Each row below is a small network's average activation on inputs in which a field has the value named, seen along a few directions.
Related values have similar rows: they may be neighbours, one step apart, or belong to one group.
(in the rows, 500 means zero)
Strong random noise was added to every row along 16 fixed directions; ignore it. To show where, here is one row again and again, with new noise each time:
[412 655 379 734 479  94 605 583 305 566 442 556 728 429 413 463 269 616
 536 466 337 461 444 400 500 515 590 724]
[470 402 538 369 579 412 522 859 423 589 489 636 640 477 510 678 437 542
 648 473 522 411 367 435 523 490 737 835]
[442 352 640 476 438 694 483 445 267 447 513 518 581 513 625 437 512 347
 614 527 453 578 466 464 465 400 547 303]
[310 641 235 721 473 296 405 407 313 539 634 453 530 592 499 431 604 670
 543 540 453 432 633 432 399 571 417 664]
[234 472 299 657 528 335 479 472 456 507 323 658 442 582 499 567 429 346
 539 541 679 739 382 284 322 554 478 643]
[463 583 490 621 468 446 456 469 531 331 659 341 277 554 378 468 340 420
 393 682 548 658 637 596 561 463 561 603]
[622 739 641 460 525 459 529 398 449 380 273 668 424 585 562 321 465 585
 505 502 369 654 456 503 523 518 694 496]
[431 517 578 390 315 491 359 343 549 318 763 355 511 376 298 470 730 197
 681 373 541 307 327 443 338 509 295 228]
[364 478 388 645 555 649 204 463 477 488 776 194 593 565 525 687 696 482
 677 478 540 299 428 486 316 512 323 383]
[593 558 412 416 397 436 340 385 618 491 517 646 386 572 411 422 790 505
 504 397 580 562 577 433 454 612 165 185]
[408 565 459 427 433 798 547 419 528 453 301 349 529 721 604 526 634 359
 515 450 617 487 305 492 388 417 701 540]
[654 406 490 742 690 483 274 650 424 524 567 278 631 507 437 533 240 625
 520 542 333 446 565 652 661 493 442 176]
[371 525 228 597 604 179 266 451 668 669 584 461 369 519 332 392 509 333
 478 526 453 436 306 404 520 540 329 418]
[698 425 631 569 370 376 503 904 445 555 624 606 467 490 321 691 418 316
 246 783 544 689 547 780 485 598 365 515]
[608 403 507 519 326 828 565 509 319 382 286 500 551 708 484 417 779 497
 481 598 735 630 557 583 414 607 422 339]
[336 509 272 690 556 566 384 367 573 545 382 462 419 685 583 576 568 460
 502 548 672 699 437 346 373 521 367 477]
[502 736 496 785 341 298 415 314 479 315 697 476 478 442 357 524 558 529
 566 531 533 697 569 347 368 575 173 437]
[433 851 440 547 429 161 331 502 361 507 607 459 442 629 427 354 400 300
 451 506 146 435 371 577 499 419 742 587]


Values of T:
t16: [460 668 507 632 374 676 729 462 467 488 391 495 563 615 507 356 676 315
 398 430 560 645 199 283 468 297 625 732]
t11: [604 463 687 491 355 736 569 610 201 302 468 598 633 632 497 386 492 470
 607 402 560 717 586 380 578 352 637 488]
t1: [671 516 493 511 352 653 428 642 443 554 639 499 546 731 600 635 412 597
 330 354 445 702 930 554 676 286 423 347]
t10: [649 343 355 525 511 506 337 620 318 554 371 556 603 648 438 375 584 676
 601 469 522 483 683 493 629 624 386 290]
t5: [638 439 582 579 488 434 307 690 430 435 518 475 587 473 345 663 503 416
 653 580 522 516 363 532 435 660 399 387]
t13: [468 340 473 522 446 525 664 600 520 668 613 634 535 466 460 478 418 332
 137 362 553 577 687 556 556 304 275 395]
t4: [271 212 405 589 480 485 480 454 199 536 386 507 644 477 590 483 254 253
 631 479 439 557 547 394 489 420 578 373]
t2: [382 772 553 567 414 610 678 279 415 295 404 396 500 539 604 514 522 452
 457 450 449 500 474 525 317 448 725 722]
t7: [423 506 543 436 530 666 606 301 380 526 356 477 498 502 639 272 599 387
 498 489 362 390 370 508 485 420 685 505]
t15: [682 612 597 423 499 502 357 525 535 549 514 490 487 563 578 475 349 485
 490 350 240 564 489 504 677 334 588 218]
t14: [424 693 480 729 439 321 643 286 503 492 614 309 697 270 455 469 480 605
 512 472 347 293 338 456 403 499 395 527]
t6: [506 730 529 547 676 555 487 435 547 263 409 531 359 635 441 302 413 569
 469 264 509 566 522 390 593 360 739 675]
t9: [629 620 571 495 526 741 407 466 308 608 391 549 462 760 742 327 731 585
 454 647 309 569 506 598 505 514 628 567]
t12: [749 659 563 473 504 567 449 702 527 389 189 599 523 654 484 668 456 496
 433 350 469 624 488 612 523 530 641 363]
t3: [361 404 434 762 637 448 490 622 514 548 822 421 547 382 457 700 442 681
 420 592 646 465 635 500 371 531 273 708]
t8: [359 588 467 701 411 198 464 633 359 281 701 549 409 412 368 763 226 435
 419 568 548 641 742 619 305 597 473 631]
The values of T form a line.
Name the neighbours of t14, in listed order. -> t8
Name the neighbours of t10, in listed order. -> t11, t1
Name the neighbours of t6, in listed order. -> t13, t7
Name the neighbours of t12, in listed order. -> t16, t2

Values of G:
g1: [562 506 536 422 489 412 342 804 506 359 614 559 589 570 221 554 470 355
 576 218 614 478 432 412 505 385 497 428]
g7: [574 492 610 702 587 459 402 531 337 413 565 563 541 426 457 454 436 511
 577 502 410 640 516 421 522 503 402 379]
g4: [603 519 510 509 467 459 419 603 343 521 533 595 468 591 331 204 721 380
 352 494 388 424 416 660 530 531 412 256]
g6: [471 363 501 285 554 421 685 385 667 492 375 712 301 363 508 339 465 573
 518 499 589 579 551 343 698 497 586 641]
g8: [538 603 443 437 727 564 463 366 865 446 509 395 284 547 357 268 571 611
 388 445 640 384 434 494 569 486 478 578]
g3: [873 477 843 584 471 745 602 553 402 322 403 552 618 428 451 409 536 651
 585 561 536 706 547 480 640 527 420 367]
g5: [640 498 518 469 436 487 568 263 640 604 453 486 402 362 600 385 640 725
 693 776 478 591 426 324 697 635 407 541]
g9: [419 299 422 462 667 479 579 405 736 454 298 596 376 375 504 651 341 659
 516 486 787 589 655 435 461 683 366 541]
g2: [543 425 430 560 627 395 351 420 417 292 283 482 425 527 452 415 263 661
 685 557 499 590 658 525 589 649 605 268]
The values of G form a ring.
Name the neighbours of g2, in listed order. -> g1, g5
Name the neighbours of g7, in listed order. -> g6, g3
